These are the activations of a small neural network, seen along a few directions. Each row is one input.
In each table, some parts of the input vary, and every possible input appears once, in random order.
A made-up example of a description, with smaller parts first: one of 2 separate values, together with either a single point or one of 9 places along a line or (one of 4 places along a line, together with one of 5 places around a ring).
Shared parts are said once, and a part with two or three values counts as separate values.

Rows:
row 1: [  0   1   4   1   6   8  -6  56 -11  -6   6  45 -16   5  25   8 -13]
row 2: [-13  -2   9   1  13 -11  -6 -20  -7  -6  -3 -11 -11  23   3 -19 -17]
row 3: [  4  -4  -3 -20  -7   9  15   3  11  10 -22   4  20  -4  -1   5 -16]
row 4: [  3   3   5  12  -5 -17  -8 -21 -14 -13   6 -12 -15   3 -14 -10   2]
row 5: [ 11   3  -4  -1  -8  12   0   7   6  11  -2   0  19 -19  -9  15  20]
row 6: [ 13  -4 -13   3 -11   4  -9   8  -1   5   3  -3  12 -30 -17  13  27]
row 7: [ -5   8   6 -12   2  11  16  -3  13  17 -13  -5   6   7   6 -11 -20]
row 8: [ -1   0 -12  14  -3 -15  -5  -9   3 -13  18 -16 -13  -8 -10  16  29]
row 9: [ -8  -1  16   5   6 -16  -9 -19  -8   0   0 -12 -11  21  -3 -25 -21]
row 10: [ -5   5   5  -5   7  13  16  -3  11  12  -7  -9   9   5  18  -9 -17]
row 11: [ -2  -1  -5 -11  -5  18  17   4  13   9 -14   0  19   1   8   3  -8]
row 12: [  5  -5 -14   4  -2   9   3   9   3  -2   8  -4  10 -23 -11  16  33]
row 13: [  0  10   9   3  -1   3  -9  53 -12  -5   0  51 -11   3  22   7 -16]
row 14: [ 11  -6  -9   0   0  17   4   6   7   6   1   4  21 -17  -7  16  22]
row 15: [ -9  -3  11  -8   3  -9   1 -23  -3  -3  -5   2  -3  15   7 -18 -19]
row 16: [  2   0  -4   9   3 -15  -7 -21 -11 -18   5 -12 -15   7  -6  -3   6]
row 17: [ -8  -6   9  -5  11  -6   0 -18   2   1  -1  -6  -8  22  13 -19 -12]
row 18: [  4   1 -10   9  -9 -16 -13 -10  -2  -5  19 -15 -14 -11 -24  15  23]
What is each input in this table made of?
> one of 2 separate values, together with either a single point or one of 8 places around a ring
Changing only the choice among 2 separate values turns row 8 into row 18. The same change can be made to row 1. Which row results?
> row 13

Rows:
row 19: [-16  -2   8 -13  14  -5   0 -48  -1   0  -8 -19  11  22  14 -31 -18]
row 20: [  1  13  12  -1  -9   1   7  46   4  17  -7  20  11  -7  18  11 -15]
row 21: [  4   7  20  -2  -9   1   5  46  -9   7 -10  39  13  -4   3   6 -16]
row 22: [ 16  13  -4   8  -5  -1  -4  20   9   5   9  -7   9 -36 -15  25  33]
row 23: [ 15   3 -10  11  -7 -24  -7 -16   6  -4   5 -38  -1 -18 -30  17  20]
row 24: [ 13   0 -20 -10 -16  18  -3  34  -5  15   7  21  10 -28 -19  20  29]
row 25: [  1 -12 -26  -2  -8   0   8 -28   2  -6  -4 -28  18 -21 -23  14  23]
row 26: [-11  -4   3   1  14 -11 -11 -35 -18 -20   6 -15 -21  27  17 -35  -7]
row 27: [ 10   8  -6   3  -8  -5  -8  15   0   1   7  14  15 -35 -25  17  32]
row 28: [ -1  -5  -4   8 -15 -10   8 -42   9 -10   9 -28 -17   6 -27  -6  22]
row 29: [-23  -7  20  -7  16  -9   6 -20  -1  -2  -7  -5 -31  43   6 -30 -35]
row 30: [-14  -2  15  -9   8 -12  -3 -39  -8 -10   0 -16 -30  45  -1 -27  -8]
row 31: [  4   5 -24  -9 -10  23   3  36   7   8  14  16   3 -11 -11  27  37]
row 32: [  8   1 -13   2 -11 -25 -19 -26  -6 -11   4 -16  11 -18 -37  13  18]
row 33: [  5  -5  -4  33  -2 -11  -7 -41  -2 -18  17 -28  -4  -8  -7   2  21]
row 34: [  6  -4 -10  15   3   6 -14  22   2 -12  16  11  11 -38   2  29  38]
row 35: [ 12  -9 -19  -9  -5  35   2  27  20  27   1  15  27 -39   4  29  27]
row 36: [  1  -8   1 -12  -5  28  18  38   6  19 -24  28  21 -10  28   6 -10]
row 37: [-19  -8  13   6  24 -17  -4 -17  -6  -9   3   1 -16  24  28 -33 -37]
row 38: [ 10   3  -1  11 -18  -8  -5 -39   5  -4   9 -45  -7  -9 -23  -3  12]
row 39: [-14  -5  24  -5  13 -18 -12 -20 -13   5  -9   3 -12  23  -2 -34 -49]
row 40: [ 0 -4  3 10  4 18  5 53 -6 -6 -8 35  1 -2 29 10  0]
row 41: [ 11 -10 -17   7   2  22 -13  40  10   6  17  23  10 -36   9  33  33]
row 42: [ -6   9  21   2  12 -21 -10 -38 -11   3   0 -31 -17  29   6 -23 -16]
row 43: [ -3   5  22  -2   8 -21 -23 -39 -19  -7  -3  -9 -12  30 -13 -31 -18]
row 44: [ -3  12  -7  10  -7   2  -2  14   6   0  12   8   7 -17 -12  30  40]
row 45: [ 18  10 -19   1  -6  24   3  40   9  20   7  -1   1 -27 -10  28  30]
row 46: [-23  -9   8 -16  19   6   8 -23   3   2 -15 -12   5  28  18 -38 -43]
row 47: [  5  -4 -18  -4  -5  26   5  11   9   6  -1   1  24 -37  -6  22  35]
row 48: [  3  -9  -6   4  -7  -3   9 -48  12  -5   3 -33  22 -14 -18  -3  16]
row 49: [  3  17   9 -10   6   7  16  29  -1   8  -8  14 -10  27  29  -9 -45]
row 50: [  6 -11 -26  13  -2 -12  -9 -13  -9 -26  13 -22  -4 -16 -18  12  29]
row 51: [ -1   3  11 -18   5   6  23  28   3  -2 -11  33 -22  37  24 -10 -36]
row 52: [ -7  -2 -16   7 -12 -23  -5 -24   4  -7  10 -19  -1  -6 -28  21  25]
row 53: [ -1   4   8   6  16   7   4  27   1  -8  -7  36  -9  23  43  -5 -38]
row 54: [ -7   5   7  -6 -10  12  18  46   0   3 -12  33  -2  12  15   7  -5]
row 55: [-13   4  24   5  20 -18  -2 -18  -5  10   0 -21 -15  33   9 -28 -43]
row 56: [  5   2  -4   1 -20 -11 -18 -47  -5 -12   4 -21   3  -9 -32 -10  10]
row 57: [  1  -2   2 -18  11  26  24  20   7  11 -28  23   4  20  40 -12 -41]
row 58: [  8   3  21 -13   1  -3   9  26  -9   6 -11  41  -6  14  14 -12 -51]
Changing only one part turns row 21 into row 54. The same change can be made to row 58. Which row results?
> row 51
Changing only one part turns row 41 into row 31. The same change can be made to row 37. Which row results?
> row 29
What is each input in this table made of?
> one of 5 separate values, together with one of 8 places around a ring
A walk changes only the place on the ring of 8. It starts at row 20 and steps to row 49. List the rest of the walk in order.
> row 55, row 42, row 38, row 23, row 22, row 45
Change only the choice among 5 separate values in row 33. List by row number the other rows that result.
> row 28, row 38, row 48, row 56
Change only the choice among 5 separate values in row 26. List by row number the other rows that result.
> row 19, row 30, row 42, row 43
